A small network was trained on made-up records. Each row is its average activation on records with the value named, seen along a few directions.
Values that are neighbours, or in one group, have similar rows; names and order tell nothing.
(in the rows, 500 means zero)
Random noise pushes rows far along 21 fixed directions. That doesn't count. These rows show it; they differ only by the noise:
[431 604 371 623 656 543 428 527 371 569 606 520 558 492 372 640 467 445
 521 451 583 507 496 554 423 353 756 624 503 321 616]
[527 647 523 686 399 469 390 395 398 540 643 328 511 353 508 562 480 567
 473 548 591 362 520 650 105 438 495 137 607 605 619]
[542 376 562 481 736 281 132 495 441 426 557 544 604 459 426 658 573 554
 648 315 502 581 540 301 597 636 399 306 487 469 512]
[352 478 392 571 548 355 523 360 501 616 451 579 509 332 509 555 406 475
 434 505 447 475 509 556 512 461 561 527 525 511 427]
[436 836 630 750 670 674 546 274 382 396 446 604 643 261 452 550 221 532
 580 487 422 485 501 505 328 257 747 636 553 494 325]
[434 433 456 572 429 607 244 509 634 642 495 226 473 335 384 653 578 592
 626 488 669 536 755 652 353 665 444 345 436 670 621]
[454 525 519 505 390 652 691 483 529 532 483 438 414 446 583 414 470 474
 366 549 706 577 436 371 494 462 437 719 443 504 417]
[422 551 643 521 628 614 435 401 523 654 465 502 382 293 453 548 483 612
 368 277 577 557 622 663 566 527 311 437 548 650 524]
[391 569 401 706 380 303 438 600 464 596 485 344 457 345 667 486 540 282
 316 681 557 572 701 563 455 391 625 396 354 368 405]
[560 484 446 597 673 597 684 702 516 580 405 434 331 602 580 440 519 588
 507 260 642 492 515 418 534 500 671 552 524 671 551]
[522 312 555 504 555 557 703 392 504 305 258 557 541 548 560 512 435 309
 482 574 470 320 337 241 460 589 487 484 601 453 443]
[378 326 671 512 389 667 397 340 634 626 468 346 520 373 739 446 641 504
 387 490 780 615 530 550 571 512 192 590 632 510 366]
[661 368 450 569 308 386 512 365 399 345 487 649 350 550 414 435 466 401
 601 462 678 284 492 366 456 461 617 287 264 522 687]
[828 774 756 282 474 562 355 791 556 312 573 210 458 471 732 362 543 724
 387 585 561 589 565 183 344 491 530 513 576 362 470]
[412 554 510 637 608 306 363 589 539 525 532 671 572 310 613 503 405 736
 461 202 492 675 495 436 658 388 424 479 582 696 365]
[455 631 403 612 436 413 480 694 586 449 711 419 578 657 738 412 638 363
 634 555 257 664 393 481 576 464 701 483 315 447 248]
[742 453 654 477 319 664 373 345 584 484 579 507 696 709 296 309 459 301
 759 435 651 327 667 568 548 300 619 623 492 281 730]
[397 697 598 476 592 347 396 537 279 610 495 552 446 458 458 429 287 562
 411 583 289 464 505 338 709 726 346 605 410 603 343]
[490 372 408 496 167 304 309 549 720 471 688 527 681 604 597 221 553 405
 639 516 467 356 550 419 634 441 558 602 576 273 551]
[460 495 459 345 403 293 363 644 499 607 360 258 541 441 504 556 546 545
 551 779 438 381 682 623 399 701 524 426 533 431 605]
[266 654 429 633 405 559 407 530 524 482 605 455 690 312 553 542 405 490
 459 614 590 554 411 335 437 421 485 637 481 487 381]
[481 593 464 529 479 323 587 613 504 480 403 540 468 401 603 423 480 415
 421 524 499 587 612 451 603 361 612 477 307 485 398]
[628 698 683 354 613 729 253 297 613 412 780 428 409 432 629 293 588 593
 520 372 507 457 510 203 563 477 457 360 353 581 364]


Values of Deruk:
k8: [451 398 484 648 445 551 197 474 705 603 490 375 655 400 680 453 474 625
 488 479 633 331 649 448 458 471 582 604 850 460 516]
k2: [347 361 433 505 462 700 330 525 542 447 477 588 646 592 383 329 516 488
 492 617 456 295 727 573 601 495 339 666 813 383 613]
k3: [465 454 180 519 392 402 498 611 518 199 659 600 444 412 583 376 641 818
 571 668 485 816 577 410 335 343 502 533 472 580 255]
k9: [749 328 455 480 472 353 657 571 728 379 528 384 587 670 625 272 515 367
 535 539 294 755 578 174 531 483 437 476 488 573 165]
k5: [513 307 393 433 468 682 693 344 598 358 337 564 631 700 644 411 572 622
 834 675 409 447 415 631 413 387 710 702 634 522 370]
k4: [336 356 336 419 230 414 396 412 661 364 565 587 487 321 662 424 556 606
 404 718 448 462 396 369 508 550 315 407 505 602 359]
k1: [472 631 542 590 439 462 857 652 476 649 470 463 531 736 343 385 389 325
 536 478 342 308 471 612 525 623 568 700 594 395 647]
k6: [468 341 516 433 440 203 631 485 365 515 338 718 675 636 441 461 320 371
 510 633 368 617 357 366 792 563 302 668 450 547 303]
k11: [524 506 606 478 494 471 777 545 610 686 413 493 622 706 382 540 396 393
 737 405 452 539 379 563 718 616 612 866 446 514 488]
k7: [437 407 363 498 434 517 613 333 628 420 472 579 560 467 401 581 426 440
 506 578 354 398 387 417 392 571 478 473 538 517 500]
k10: [563 532 712 726 328 451 615 394 624 602 683 299 351 363 732 367 590 405
 344 271 815 645 474 386 440 426 367 414 466 443 394]
The values of Deruk form a ring.
Question: Name the neighbours of k6, in listed order.
Answer: k9, k4
Question: Name the neighbours of k8, in listed order.
Answer: k2, k1
Question: Name the neighbours of k5, in listed order.
Answer: k7, k10

Values of Rika:
m6: [158 390 477 662 484 347 191 569 436 435 469 463 811 396 387 433 546 295
 625 624 435 419 750 440 593 654 151 254 525 526 460]
m7: [541 653 597 543 418 399 598 408 433 459 351 593 557 365 420 672 374 683
 689 543 394 597 500 855 362 445 605 486 475 624 464]
m11: [706 802 744 503 614 578 459 397 451 424 472 410 437 352 430 463 435 632
 597 503 472 649 762 532 389 433 570 482 357 551 362]
m2: [729 169 551 593 448 643 496 317 417 410 350 552 528 606 614 534 407 561
 525 565 781 748 421 374 464 336 460 733 605 572 304]
m8: [318 773 482 307 335 599 611 688 527 421 413 563 462 284 423 643 409 719
 413 626 371 533 388 666 429 542 394 422 334 715 570]
m5: [702 478 514 733 774 442 542 576 208 229 611 307 447 634 375 575 729 530
 818 467 668 727 573 301 104 581 655 440 565 265 469]
m1: [462 547 309 356 869 669 464 465 520 794 477 381 678 569 480 659 394 434
 395 568 569 397 395 366 561 350 628 453 494 799 488]
m4: [524 201 477 699 304 382 291 259 526 602 626 462 456 581 547 581 493 344
 517 561 433 499 462 548 483 699 460 552 558 325 430]
m9: [266 630 297 606 585 440 618 397 298 698 645 541 556 547 384 332 371 510
 508 634 439 381 508 428 507 510 471 728 558 553 416]
m3: [457 551 229 597 935 656 446 693 289 755 579 574 266 702 409 507 555 523
 330 258 537 456 619 549 687 389 655 392 365 718 658]
m10: [548 287 191 552 190 306 614 704 529 303 394 493 418 579 466 390 502 399
 509 736 491 394 593 310 362 550 565 336 326 531 599]
The values of Rika form a ring.
Question: Name the neighbours of m7, in listed order.
Answer: m11, m5
Question: Name the neighbours of m6, in listed order.
Answer: m2, m8
Question: Name the neighbours of m4, in listed order.
Answer: m9, m3
